A small network was shown many inputs. Here are its activations along a few directions, one row for each input.
Each table varies a few parts of the input and shows all the possible inputs, shuffled.
Descriptions start from the smaller parts, as in this example, which fits no table here: one of 6 places along a line, together with either a single point or one of 9 places around a ring or (one of 2 separate values, together with one of 8 places around a ring).
Shared parts are said once, and a part with two or three values counts as separate values.
(in the rows, 128 means zero)

Other details of the inputs shift rows strongly along two fixed directions, in all tables alike. That doesn't count.

A family of inputs:
R1: [153 125  83 134 178 106 174 123 179 114 146 127  49 162]
R2: [107 146 179 100  86 170  70 105 124 146 104 147 160  80]
R3: [ 93 151 157  93  71 153  80  78 135 122  96 147 173  93]
R4: [164 110  73 151 197  93 175 173 174 111 149 126  95 161]
R5: [ 80 134 149 121  85 148  81 102 136 141  89 109 201 111]
R6: [ 96  58  88  83 127 119  71 127 199 154 115 178 118 155]
R7: [102  79  78  91 155 146 107 124 218 174  94 152 150 156]
R8: [176 142  85 109 158 111 176 167 147 145 149 186  61 163]
R9: [ 89  37  87  85 137 131  94 127 182 181 118 202 118 156]
R10: [110  95  84  70 124 154 127 110 190 182  96 214 120 131]
R11: [110  84  67  58 160 178 116 140 186 186 123 181 107 128]
R12: [179 103  77 132 187 100 192 184 145 146 152 132  86 180]
R13: [134 126 169 153 115  91 129 152  52  93 176 117 106 139]
R14: [152 108  80 155 179  93 177 145 189 129 143 113  85 179]
R15: [ 90  89 182 109  88 146  42 122 111 134 124 132 159  99]
R16: [ 89 123 153 123  67 162 101 103 114 153  90 146 201 114]
R17: [158 155 139 172 140  98 144 138  88  76 149  81 155 128]
R18: [ 78 130 152 104  86 162 106  76 107 148 105 141 165  82]
R19: [ 91 137 163 106  77 174  94 141 100 149 104 142 197 112]
R20: [ 85 136 140 101 109 174  72  94 116 110 111 125 174  76]
R21: [157 136 170 180 132 112 154 143  94  99 151  56 120 124]
R22: [ 72 129 143 108 109 183  77  96 123 106 118 118 168  68]
R23: [152 190 147 146 110 108 129 123  88  76 135 134 128 110]
R24: [164 117  74 121 184 124 189 161 150 134 168 140  38 157]
R25: [144 179 153 139 115 118 154 134  60 109 153 110 103 113]
R26: [172 145 171 173 131 104 147 141  82 102 142  62 131 132]
R27: [150 177 142 173 128  91 143 148  82  85 132  92 151 127]
R28: [167 113  73 128 180 104 194 119 151 139 146 151  53 168]
R29: [ 71 101 155 111  95 138  41 121 108 108 129 142 181  97]
R30: [ 94 141 175 101  97 169  70 104 119 153 102 126 156  70]
R31: [110  78  93  80 159 179  99 132 211 179 113 157  91 113]
R32: [169 170 180 171 106 108 136 150  88 111 125 100 133 139]
R33: [151 176 155 166  91  95 140 121 104  95 122 103 149 150]
R34: [171  95  69 150 184  88 201 146 159 154 142 138  87 188]
R35: [143 152 149 179 109  93 171 120  72 118 132  94 141 138]
R36: [135 131 149 191 123 112 174 111  85 106 162  73 140 133]
R37: [145 137 155 170 130 118 174 152  74  99 172  69 133 129]
R38: [139 180 149 147 111  95 141  97  99  89 131 100 108 119]
R39: [ 82 132 151 100  98 168  78  67 132 119 108 114 168  92]
R40: [143 186 141 148 124 102 135 124  83  81 136 112 118 104]
R41: [154 184 149 169 110 103 134 147  88  82 128 115 158 134]
R42: [ 88  70  77  81 153 174 131 101 197 176 115 174 107 126]
R43: [100  87  85  74 145 159 118 172 180 198  95 174 148 143]
R44: [184 124 104 146 174  88 168 183 161 153 121 128  76 171]
R45: [167 162 169 155 132 118 138 116  78  94 149  80  93 112]
Description of these inputs: one of 5 separate values, together with either a single point or (one of 2 separate values, together with one of 4 places along a line).
The inputs of R26 and R7 match in every part but the choice among 5 separate values. If R21 is changed in the same way as R26 into R7, which row does it become?
> R14
List by row number the other rows that have the choice among 5 separate values in common with R23.
> R4, R17, R20, R22, R27, R29, R40, R41
Which other rows does R7 become when the choice among 2 separate values takes its other values? List them by row number.
> R39
Which other rows does R8 become when the choice among 5 separate values takes its other values? List them by row number.
> R2, R3, R10, R23
A walk changes only the place on the line of 4. It starts at R19 and steps to R43. List the rest of the walk in order.
> R12, R37
